Each row has a name. Each piece below is followed by the name of the row it came from, unless a question asks for something else. Each question is about the rows just above it.

q973: [131  74 151 127 106 138 188 108 120 179 110 149 128 112  94 100  92 117
 128 153 194  94 128 182 163 135 184  99  93 153 101 150 139 113 118  87
 131 124 102 110  73 206]
q305: [163 131 159 135 120 157  65 148 140 150 124 188  91 122 151 128 161 162
 127 151  81 181 169  49 126 154 188 114 146 225 126 142 212 170 135 118
  33  60 153  71  69 121]
q174: [135  93 136 122 148 129 151 146 132 113 135 123 127 147 113 112 131 121
 111 142 107 135 136 109  90 144 107 136  89 104  86 158 172 130 131 140
 130 150 122 124 110 153]
q918: [132 113 130  82 128 118  58 169 192 153 146 120 175 172 135 156 180 138
 145 122 147 160 145 121 118 128 163 164 141 154 152 156 166 127  94 101
  83 100 179  68  84 115]
q977: [150 152 127 203 136 153 134 145 145 153 141 108 105 109 171 148 172 100
 119 112 134 150 147 101 177 140 164 113 104 159 100 100 129 135 174 130
 108 121 112 136  59 134]
q491: [146 147 127 207 136 168 184 108  80 119 108 153  49  82 147 112 113 111
 107 153  98 111 122 107 153 157 120  77  97 134  81  88 127 143 206 150
 146 138  80 183 132 145]
q130: [112 171 121 119  94 118 101  93 109 138 115 141 130 102 135 138 102 147
 151 110 150 113 112 158 166  99 145 121 189 153 189  94  66 124 107 116
 132 103 136 133 173  94]
q430: [146 109 109 129 150 154 107 184 187 148 132 127 125 171 155 158 198 100
 137 162 151 127 120 138 126 170 142 137  82 121  98 121 178 121 188 110
 126 129 152 124  83 136]
q64: [128 151 138  87  93 139  74 102 100 131  94 206  94 112 128 124 101 179
 153 163 110 118 117 127 128 131 150 106 194 188 182 113 135 149 120 110
  99  73 153 108 184  93]
q842: [ 82 110 121 126 125 100 109 162 148 124 132 121 184 146 107 198  83 178
 126 187 155 142 120 136 129 137 120 137 170 171 152 127 129 127 138 150
 154 151  98 109 188 158]
[ 94 173 133 136 103 132 116 107 124  66  94 189 153 189 121 145  99 166
 158 112 113 150 110 151 147 102 138 135 102 130 141 115 138 109  93 101
 118  94 119 121 171 112] is which row reordered? => q130
Put [ 73  74  87  93  93  94  94  99 100 101 102 106 108 110 110 112 113 117
 118 120 124 127 128 128 128 131 131 135 138 139 149 150 151 153 153 163
 179 182 184 188 194 206] back in order: which row is it? => q64
[ 82  83  98 100 107 109 109 110 120 121 121 121 124 125 126 126 127 127
 129 129 132 136 137 137 138 142 146 148 150 151 152 154 155 158 162 170
 171 178 184 187 188 198] is which row reordered? => q430
q491 without one entry, shuffled: [147 153 150  98 112 146 132 122 108 107 111 153 127 136 127 146 206 207
  80 143 147 113 119  88 108 107 120  81 157  82 168 111 184  97  80  49
  77 183 138 153 134]. Gone: => [145]
Which entry of q130 is missing from [158 151 135 145 116 136  94 103 130 112 121 138 102  94 121 141 124  66
 153 119 101 113  99 189 102  94 150 107 132 166 133 109 110 173 118 138
 112  93 147 189 171]? => [115]
Shuffled q977 with one entry gone: [145 100 121 100 112 140 119 150 135 101 108 108 203 174 177 136 129 136
 145 112 171 172 113 148 127 109 147 105 152 130  59 104 153 150 134 134
 153 100 141 159 134], missing => [164]

q430: [121 125 136 161 115 135]
q977: [124 156 119 132 114 108]
q174: [136 207 120 134 121 141]
q305: [125 161 121 136 135 114]
q515: [133 117 124 131 127 152]
Which row holds these entries in another order? [108 114 119 124 132 156] => q977
Shuffled q430 with one entry gone: [161 136 125 121 135], missing => [115]
Shuffled q305 with one entry gone: [161 114 136 121 125], missing => [135]
[121 136 135 114 125 161] is which row reordered? => q305

q977: [180  79 179  75  89 127  78]
q130: [179 160 129  85  88  99  61]
q491: [179 167 127  82  85  95  65]
q842: [180 196 130  75  68  83  94]
q973: [179 221 141  76  47  77 127]
q64: [ 94  75 196  68 130  82 180]
q430: [183 137 141  99  95 118  56]
q174: [179 179 127  78  79  89  75]
q918: [179 226 143 133  42  77 134]
q305: [179 160 129  85  87  99  61]
[ 68  75  83  94 130 180 196] is which row reordered? => q842
q130 without one entry, shuffled: [160  88  99  61  85 179]. Gone: => [129]
[ 75 179 179 127  78  79  89] is which row reordered? => q174
q918 without one entry, shuffled: [143  42 179 133  77 226]. Gone: => [134]

q918: [175 109 103 164 167 178  94 142]
q174: [132 122 132 141 147 209  92 116]
q305: [127 185 124 130 145 100 138  94]
q977: [139 156 113 115  99 131 122  87]
q430: [153 145 132  94 160 115 174 210]
q515: [143 134 113 103 174 134 170 218]
q64: [128 123 129 140 147 209  91 114]
q973: [106 110 146 143 172 202 127 158]
q952: [124 141 125 132 111 164 111  85]
q491: [100 144 110 132 132 111 124 111]
Which row holds these entries in another order? [132  85 164 111 141 125 124 111] => q952
[ 94 115 132 145 153 160 174 210] is which row reordered? => q430

q515: [ 71 183 145  90 130  86 104 193 128  91  92 116 132  83 121 158 161]
q973: [ 62 167 131 103 135  83 107 208 144  81 116 138 121  91  97 143 153]
q64: [ 79 142 128 146 127  96 105 193 154  73 183 178 112 110  79 127 133]
q918: [ 95 139 138 165 122 105 102 171 152  74 206 193 112 117  85 124 128]
q130: [117 112 124 193  94 206  85 165 171 102 128 138 139 122 105  74 152]
[153 143  97  91 121 138 116  81 144 208 107  83 135 103 131 167  62] is which row reordered? => q973
q918 without one entry, shuffled: [ 85 128 165 193 117 171 102 206 112  74 124 122 152  95 139 105]. Gone: => [138]
Which row holds these entries in another order? [152  95 128 138  85 102 112 124 171 193 117  74 206 139 105 165 122] => q918
Which entry of q64 is missing from [110 142 127 183 128 127  79 154  96 193 133 178  73 146  79 105]? => [112]
Which entry of q973 is missing from [167 143 116 153 144  62 131 135  83  97 208 107  81 103 138  91]? => [121]

